Each row below holds a small network's activations on one input, seen along a few directions.
Each table varies a few parts of the input and shows all the possible inputs, shuffled.
Descriptions start from the smaller parts, as in this example, which fits no table here: one of 5 places around a ring, together with either a single point or one of 11 places along a line or (one of 3 separate values, together with one of 4 places along a line).
Shared parts are said once, and a part with two or three values counts as separate values.

Other details of the inputs shift rows strongly along two fixed directions, in all tables alike. That doesn't count.

Table:
r1: [ 2.88  1.32  2.24 -1.56 -0.36 -0.62 -1.07 -2.75  2.27  2.93  1.02  1.05
  3.95  0.67]
r2: [ 0.84  1.02  1.00  4.93 -1.86  2.74 -3.62 -2.08 -1.36  4.63  0.30 -0.68
  3.50 -0.01]
r3: [-0.43 -1.74  0.70 -2.08  0.84 -3.35  0.31  4.17 -1.81 -4.85  0.51  3.24
  1.64 -1.70]
r4: [ 0.84  0.17  2.91  4.63  0.63 -1.84  0.45  2.75 -1.56 -0.38 -0.97  2.62
  0.59  0.72]
r5: [-0.05 -1.18  0.60  1.55 -0.54 -0.50 -0.80  1.18 -2.26 -1.87 -0.47  2.02
  0.53 -0.96]
r6: [ 0.44  0.28  1.24  2.45 -2.92  1.55 -1.50 -2.42  0.15  4.26 -0.78 -1.09
  2.43  0.65]
r7: [ 2.26  2.77  1.77  4.46 -1.19  2.74 -0.11 -2.65  1.25  6.78 -0.33  0.69
  2.30  2.04]
r8: [-0.38  1.42 -0.83  3.45  1.06 -0.39 -1.81 -0.74  1.23  3.69  0.95 -2.18
  0.88  1.84]
r9: [ 2.39  1.54  1.98  3.01 -2.11  3.49 -1.50 -3.49  0.53  6.65 -0.56  0.20
  3.84  1.39]
r10: [ 0.93  0.10  1.56  0.56 -0.10 -2.19 -1.50  1.97 -0.74  0.02  1.09  2.54
  4.06 -0.59]
r11: [-0.01  0.96  1.95  6.79  2.34  0.87 -0.78  1.23 -0.67  4.70  0.47 -0.90
  3.58  2.04]
r12: [ 1.21  1.21  1.86  3.35 -1.54 -1.64  0.96 -0.63  1.05  2.89 -1.08  1.43
  0.79  1.88]
r13: [-2.69 -1.16 -4.32 -2.83  0.01  0.13 -1.04  0.96 -0.58 -6.49 -0.59 -2.27
 -6.47 -1.93]
r14: [-3.23  0.82 -4.64  2.46 -0.25  7.72 -4.00 -2.28 -1.58  0.93  0.18 -6.27
 -2.36 -2.62]
r15: [ 2.55  1.51  1.75  2.01 -0.64  0.72  0.53 -1.84  1.84  3.24  0.22  1.97
  0.09  1.73]
r16: [ 0.31 -0.14 -2.35 -2.29  2.68 -0.70  3.40  1.44  0.85 -2.72  0.42  0.55
 -2.56  0.56]
r17: [ 1.03  0.04 -0.21  1.51  3.19 -5.12  1.88  3.82 -0.20 -2.36  0.40  3.76
 -0.27  1.24]
r18: [ 1.00 -0.84  1.32 -2.82 -0.59 -6.18 -0.43  3.11  0.38 -3.57  0.56  3.35
  1.28 -0.22]
r19: [ 0.58 -1.90  0.92 -2.42 -1.17 -6.37  1.47  1.53 -0.47 -5.68 -1.25  3.54
 -1.94 -0.04]
r20: [-1.08 -0.40 -3.28 -3.77 -0.84  6.10 -2.63 -4.43  0.61 -1.78 -0.07 -4.08
 -2.67 -1.26]
r21: [-1.94  0.41 -3.19 -2.72 -1.03  8.94 -3.35 -3.18  0.01  2.89  0.96 -7.24
  1.46 -2.99]
r22: [ 0.93 -0.14  1.78  2.30  0.89 -4.79  2.20  3.73 -1.04 -3.52 -0.95  5.56
 -0.91  0.41]
r23: [-3.06 -2.10 -1.80 -6.17 -0.78  3.33  2.25 -0.91 -1.83 -2.76 -1.82 -2.00
 -4.87 -2.40]
r24: [ 0.24  1.05  2.34  2.03 -2.24 -0.33 -2.84 -2.06  1.12  5.46  0.85 -1.96
  5.30  0.17]
r25: [ 1.51 -0.78  2.34 -2.02 -1.10 -5.02  1.44  2.16  0.74 -0.88 -0.24  3.08
  2.99  0.31]
r26: [-2.01  0.91 -5.03 -1.98  1.79  6.72 -1.43 -3.96  1.63  0.59  1.99 -6.86
 -2.94 -0.25]
r27: [-0.07 -1.94  2.49 -0.97  0.85 -3.57  0.27  5.10 -2.22 -4.53  0.24  3.12
  2.50 -0.77]
r28: [-3.66 -1.69 -1.71 -7.93 -0.10  3.05  1.74 -0.06 -1.18 -2.18 -0.48 -3.42
 -2.45 -3.13]
r29: [-0.50  0.50  1.49 -1.02  1.30 -1.73  5.31  0.76  0.79  2.80  0.20  1.26
 -1.08  1.95]
r30: [ 0.90 -0.46 -0.40 -1.49 -1.03  3.57 -1.44 -2.81  0.67  0.96 -0.23 -0.87
 -0.74 -0.46]
r31: [ 1.06 -0.61 -0.18 -4.56  0.04  0.67 -0.33 -0.34  0.92 -1.13  0.88 -0.27
  0.59 -1.49]
r32: [ 1.34  0.05  1.54  1.46 -1.99 -3.06 -1.77 -0.31 -0.18  0.32 -0.23  2.15
  1.03  1.05]
r33: [-0.99 -0.17 -0.89 -0.27 -0.58 -2.82  0.84  0.21  0.17 -3.42 -0.94  0.08
 -3.46 -0.40]
r34: [-1.12 -0.74 -4.18 -5.82  1.12  1.60  1.07 -0.87  0.81 -7.75 -0.32 -0.93
 -6.92 -1.39]
r35: [-0.94  1.41  1.72  1.48 -1.66  3.64  1.98 -2.84  0.00  6.42 -0.91 -1.43
 -0.66  0.67]
r36: [ 2.31  0.81  0.64  0.53  1.89 -1.64  2.40 -0.07  2.23  1.84  1.38  1.69
  0.03  2.23]
r37: [ 0.37  0.15  0.87  3.79  2.97 -3.00  1.35  2.77 -0.20  0.62  0.36  2.41
  1.42  1.35]
r38: [ 0.16 -1.11  1.87  3.12 -0.61  0.62 -1.29  1.47 -2.82 -0.71 -0.86  0.47
  1.75 -0.27]
r39: [-3.56 -1.08 -5.25 -2.85  1.83  2.28  0.93  0.52  0.27 -3.51 -0.07 -5.30
 -4.33 -1.22]
r40: [-0.37 -0.27 -0.59 -0.30  1.82 -5.63  2.43  1.83  1.18 -2.52  0.17  0.97
 -1.84  1.19]
Each input here is: one of 4 places along a line, together with either a single point or one of 9 places along a line.
- The inputs of r11 and r38 match in every part but the place on the line of 4. If r17 is changed in the same way as r11 into r38, which row does it become? => r2
- The inputs of r15 and r36 match in every part but the place on the line of 4. If r7 is changed in the same way as r15 into r36, which row does it become? => r16
- List by row number the other rows that have the place on the line of 4 in common with r18. => r1, r3, r10, r21, r24, r25, r27, r28, r31
- Which other rows does r33 become when the place on the line of 4 takes its other values? List them by row number. => r19, r24, r40

Table:
r41: [-0.41 -0.95 -1.65 -4.89 -2.38  3.81 -2.22 -2.54  0.46 -2.42 -0.53 -2.79
 -0.91 -2.66]
r42: [-2.28 -1.62 -1.58 -2.74  1.58 -0.80  0.08  3.74 -2.37 -5.60  0.27 -0.14
 -1.02 -2.90]
r43: [ 5.31  0.45  5.31 -1.19 -1.63 -7.95  2.17  0.64  1.55  0.55 -0.09  8.15
  4.49  2.51]
r44: [-3.74 -1.02 -5.70 -0.56  3.24  3.08 -0.50  1.39 -0.46 -4.69  0.91 -5.50
 -3.71 -1.52]
r45: [ 0.93 -1.98  1.26 -6.90  0.82 -8.21  6.24  4.40  0.25 -7.87 -1.60  6.48
 -3.84  0.29]
r46: [ 0.93  2.90  0.94  4.25 -1.82  3.82 -2.21 -5.90  2.47  9.67  0.94 -3.62
  2.87  1.91]
r47: [ 2.66  0.39  5.67  3.53  0.00 -8.68  2.79  4.28 -0.65  0.19 -1.07  7.55
  3.41  2.64]
r48: [ 1.24 -2.04  0.51 -7.61  1.67 -6.47  4.90  4.52  0.12 -7.08 -0.45  6.10
 -1.96 -0.97]
r49: [-0.97  1.05  0.02  4.52 -2.47  5.97 -6.77 -3.40 -1.06  6.22  1.26 -4.71
  5.17 -0.60]
r50: [-1.58 -0.89 -2.55  1.47  0.07  2.02  0.67  0.51 -2.21 -3.94 -2.14 -0.44
 -5.61 -0.95]
r51: [-4.58 -1.71 -3.42 -0.76  0.63  6.28 -2.12  0.42 -3.10 -1.60  0.33 -6.89
 -1.53 -3.41]
r52: [ 2.88  3.11  3.00  4.64  1.36 -0.42  0.70 -2.92  3.31  9.03  1.21  0.33
  4.45  4.47]
r53: [-1.55 -0.18 -2.32 -2.31 -0.56  3.69  1.95 -2.38 -0.11 -2.58 -1.18 -1.12
 -6.70 -0.78]
r54: [ 3.46  3.43  2.99  4.40 -0.05 -0.35  0.04 -2.96  2.98  9.01  1.14  1.12
  3.82  3.78]
r55: [ 0.51  1.32  2.78  2.70 -1.43  4.41 -0.75 -3.54  0.76  9.71  0.87 -2.30
  4.76  1.39]
r56: [-2.77 -2.20 -3.37 -2.57 -1.38  5.04 -5.11 -0.37 -2.07 -4.82 -0.34 -4.48
 -1.84 -4.05]
r57: [-3.22 -0.78 -5.64 -0.70  1.86  3.35 -1.48  1.36 -0.76 -4.35  0.70 -4.80
 -4.27 -2.06]
r58: [ 3.17  0.73  3.76  4.71  0.51 -8.58  1.63  2.72  0.90  0.54 -0.22  7.08
  2.42  2.91]
- What do these inputs look like to the network? => one of 2 separate values, together with either a single point or one of 8 places along a line
- The inputs of r56 and r41 match in every part but the choice among 2 separate values. If r50 is changed in the same way as r56 into r41, which row does it become? => r53
- Which other rows does r45 become when the place on the line of 8 takes its other values? List them by row number. => r41, r43, r46, r48, r52, r54, r55

Table:
r59: [-2.07 -1.06 -1.98 -4.28  0.01  3.25  0.30 -0.48 -0.22 -1.34  0.10 -3.55
 -1.27 -1.89]
r60: [-0.29 -0.51  0.51 -1.89 -1.43  1.04  0.42 -0.33 -0.57  0.55 -0.53  0.02
  0.44 -0.99]
r61: [-1.13  0.25 -1.45  4.93 -0.84  3.36 -3.80 -1.21 -1.03  1.05 -0.19 -3.28
  0.15 -0.30]
r62: [ 2.00  0.83  0.01 -2.12  1.18 -4.67  3.06  0.46  2.52 -1.81  0.32  3.25
 -2.56  1.80]
r63: [ 1.56  2.31  3.17  8.88 -1.51  1.16 -2.44 -1.20 -0.49  7.14 -0.26  0.93
  4.37  2.05]
r64: [ 1.13 -0.85  1.62  0.63 -1.14 -2.80 -1.96  1.00 -0.56 -2.33 -0.21  2.36
  1.45 -0.30]
r65: [ 0.07  0.41 -0.64 -0.67 -1.13  2.20  0.53 -2.23  0.19 -0.20 -1.02 -0.10
 -2.91 -0.14]
r66: [ 1.14 -0.27  1.42 -1.75 -0.32 -2.81  3.91  0.31  0.29 -1.26 -1.29  3.86
 -2.66  0.95]
r67: [-2.19 -0.31 -0.54 -0.19  0.10  3.82 -1.71 -0.34 -0.84  1.76  0.73 -4.06
  1.55 -1.37]
r68: [-0.82  0.08 -1.69 -2.04  0.38  3.77 -0.81 -1.77  0.97  2.10  1.05 -3.72
  1.15 -0.54]
r69: [ 3.76  0.23  4.51  0.51 -1.70 -5.06  1.48  1.10  0.28  0.67 -0.96  6.78
  2.93  1.23]
r70: [-2.83 -0.08 -1.82  3.19 -0.11  4.20 -1.66 -0.06 -2.16  1.62 -0.34 -3.60
 -0.76 -1.13]
r71: [-1.36 -1.16 -1.69 -2.87  1.84  0.34 -0.22  1.37 -0.59 -2.67  1.12 -1.63
  0.00 -1.29]
r72: [-0.50 -2.37 -0.53 -4.14  0.03 -2.57  0.50  3.56 -1.99 -8.10 -0.90  2.69
 -2.68 -2.57]
r73: [-0.93 -1.38 -2.29 -4.80  1.99 -3.42  0.37  3.11  0.12 -6.64  1.12  0.75
 -1.77 -1.48]
r74: [ 2.03  0.62  4.20  4.28  1.47 -6.20  3.01  3.46 -0.09  1.32 -0.40  5.27
  2.50  2.76]
r75: [ 0.84 -1.11 -0.89 -3.34 -0.09 -3.32  2.00  0.16  0.56 -6.20 -1.42  3.09
 -4.87  0.28]
r76: [ 1.83  1.12  2.75  0.13  0.28 -2.26  3.53 -0.68  1.40  2.80 -0.62  2.72
 -0.20  2.36]
r77: [-2.64  0.21 -4.68  0.97  2.03  2.48 -1.72  0.37 -0.20 -1.72  1.09 -4.78
 -2.08 -1.26]
r78: [-2.20 -0.57 -3.18  0.74  2.69  1.75 -0.04  1.38 -0.67 -1.60  0.47 -3.19
 -1.74 -0.61]
r79: [ 3.17  1.62  2.95  1.47  0.81 -2.74  3.03 -1.08  2.42  4.31  0.40  3.46
  1.30  3.57]
r80: [ 0.38  1.80 -0.56  0.43 -0.76  2.91 -2.48 -3.15  2.11  5.22  1.58 -3.20
  3.35  0.34]
r81: [ 2.31  1.37  2.84  3.41 -2.90  1.08 -3.12 -3.40  0.92  6.04 -0.07  0.18
  5.01  1.43]
r82: [-3.25 -1.16 -2.03 -1.47 -0.88  4.50 -2.20 -0.32 -2.36 -0.70  0.23 -4.27
 -0.73 -2.88]
- What do these inputs look like to the network? => one of 4 places along a line, together with one of 6 places along a line
- The inputs of r75 and r65 match in every part but the place on the line of 6. If r64 is changed in the same way as r75 into r65, which row does it become? => r72
- A walk changes only the place on the line of 6. It starts at r77 and steps to r78. List the rest of the walk in order. => r74, r70, r63, r61
- Which other rows does r73 become when the place on the line of 4 takes its other values? List them by row number. => r62, r77, r80
